Each row below is a small network's average activation on inputs in which a field has the value named, seen along a few directions.
Values that are neighbours, or in one group, have similar rows; names and order tell nothing.
In the rows, zero is written as 500.
Strong random noise was added to every row along 15 fixed directions; ignore it. To show where, here is one row again and again, with new noise each time:
[490 149 400 405 465 569 597 430 556 574 535 363 695 570 490 445 384 404 555 368 641 590 487 601 265 461 721 462 493 797 562]
[681 389 194 558 529 386 567 503 570 368 502 415 600 621 470 444 408 474 476 443 727 395 388 473 627 444 420 324 569 501 671]
[274 641 346 768 764 574 424 227 502 276 551 514 331 541 614 601 572 405 562 432 569 624 601 456 837 605 300 403 445 545 688]
[560 394 691 520 662 627 289 583 471 299 550 582 420 507 473 502 617 508 520 571 480 639 462 392 457 624 476 777 356 373 362]
[542 642 591 473 323 351 609 481 606 391 349 757 632 341 547 244 587 557 364 400 457 433 652 476 544 460 600 577 529 497 491]
[412 331 447 509 623 343 413 402 487 451 443 559 273 483 640 516 608 469 557 471 290 662 417 557 654 433 293 764 315 708 399]
[655 433 602 733 214 563 637 448 463 633 554 510 770 366 723 268 444 494 419 414 683 604 395 522 271 393 396 540 605 723 729]
[281 427 750 639 486 586 413 254 317 423 792 55 263 650 400 539 498 471 634 544 476 365 421 434 415 538 611 585 540 438 532]
[422 604 511 339 596 752 560 580 463 847 466 458 472 544 422 729 620 317 558 593 493 693 540 534 496 545 564 523 498 375 352]
[353 599 426 508 558 645 451 485 469 496 206 539 620 402 515 507 446 464 484 444 617 677 535 568 582 558 519 444 319 627 601]
[444 412 452 324 482 558 512 519 489 606 397 273 577 719 477 532 687 337 398 534 581 521 673 611 514 583 758 512 367 565 543]
[468 421 596 371 607 394 529 659 534 616 510 531 485 445 418 453 647 516 470 383 410 632 238 434 439 382 617 777 407 466 355]
[472 351 547 518 548 263 518 580 566 387 720 411 394 569 473 376 605 538 395 331 408 334 387 441 370 368 600 666 573 518 545]
[586 482 465 419 699 612 504 670 657 426 601 462 665 661 334 531 688 354 394 516 724 537 513 448 456 609 739 457 530 252 566]
[491 649 558 462 582 540 512 687 364 608 489 551 536 346 466 545 437 708 484 304 489 549 243 379 526 481 459 501 426 517 507]
[343 484 443 443 498 696 547 432 491 567 406 399 568 606 332 498 368 505 659 427 613 629 429 615 485 479 677 325 453 659 556]
[555 384 305 374 541 333 603 416 490 571 506 279 684 469 574 613 464 464 448 446 581 428 357 636 626 557 477 279 429 713 709]


Field ZEZA:
legu: [443 577 756 527 325 414 385 489 460 330 389 473 513 313 422 316 389 605 410 552 441 211 582 428 280 524 640 612 519 400 475]
maz: [299 536 377 444 374 633 531 353 350 678 149 328 644 433 629 572 395 370 431 451 627 539 758 529 599 557 633 389 316 661 585]
fuv: [718 412 573 605 268 612 488 657 273 681 524 497 582 470 604 434 266 792 538 451 568 578 317 437 301 424 345 493 485 670 492]
gat: [377 647 560 396 401 505 653 460 680 538 463 704 652 378 380 476 433 529 540 448 463 479 535 625 440 467 685 226 640 515 524]
tus: [455 521 526 554 638 521 569 355 640 503 736 545 517 477 465 628 475 350 637 567 516 587 451 497 500 536 499 355 678 346 514]
vutez: [354 579 272 245 479 476 740 373 491 788 329 453 572 584 326 453 452 517 613 243 613 493 617 297 673 402 916 446 486 491 270]
vuv: [557 498 722 428 374 415 433 395 407 272 407 557 528 184 449 420 274 643 530 507 443 186 566 251 419 592 573 635 517 303 288]
lizis: [179 644 408 645 434 542 625 355 524 500 449 548 328 658 285 283 401 701 719 313 479 640 397 502 613 217 643 412 534 627 476]
veso: [498 611 546 694 382 478 601 364 496 500 575 604 467 577 412 320 379 644 742 460 555 615 293 388 626 356 460 459 610 448 426]
gol: [452 852 422 418 582 395 704 522 514 891 394 631 611 360 612 590 765 548 452 485 420 752 329 559 877 450 385 440 374 522 519]
fazel: [779 361 354 435 559 409 450 731 585 580 562 464 512 605 517 623 577 409 403 760 513 454 495 587 423 480 308 520 605 283 443]
gel: [336 365 443 546 645 391 400 354 511 387 524 524 327 379 552 611 322 445 605 484 345 524 514 550 459 501 415 497 457 661 444]
pob: [444 610 457 549 496 627 466 586 556 426 300 779 609 308 689 506 452 481 347 433 484 512 835 516 414 580 417 471 456 607 576]
sek: [496 342 317 549 574 395 508 429 599 495 583 492 354 639 654 508 651 339 459 480 459 530 642 543 556 450 434 588 495 651 548]
bur: [620 438 480 582 221 176 539 492 596 348 486 361 622 753 575 149 708 494 213 499 594 293 689 563 497 432 744 534 532 525 694]
kes: [569 699 426 518 450 564 599 429 663 479 481 678 519 487 328 568 403 398 618 677 536 462 511 472 570 491 483 294 744 149 391]
The values of ZEZA form a ring.
Question: List every value one step from vuv, in the order listed.
Answer: pob, sek
Question: List every value one step from gol, in the order listed.
Answer: vutez, lizis
Question: List every value one step from gat, in the order listed.
Answer: maz, kes
Question: List every value one step from bur, in the order listed.
Answer: fuv, veso
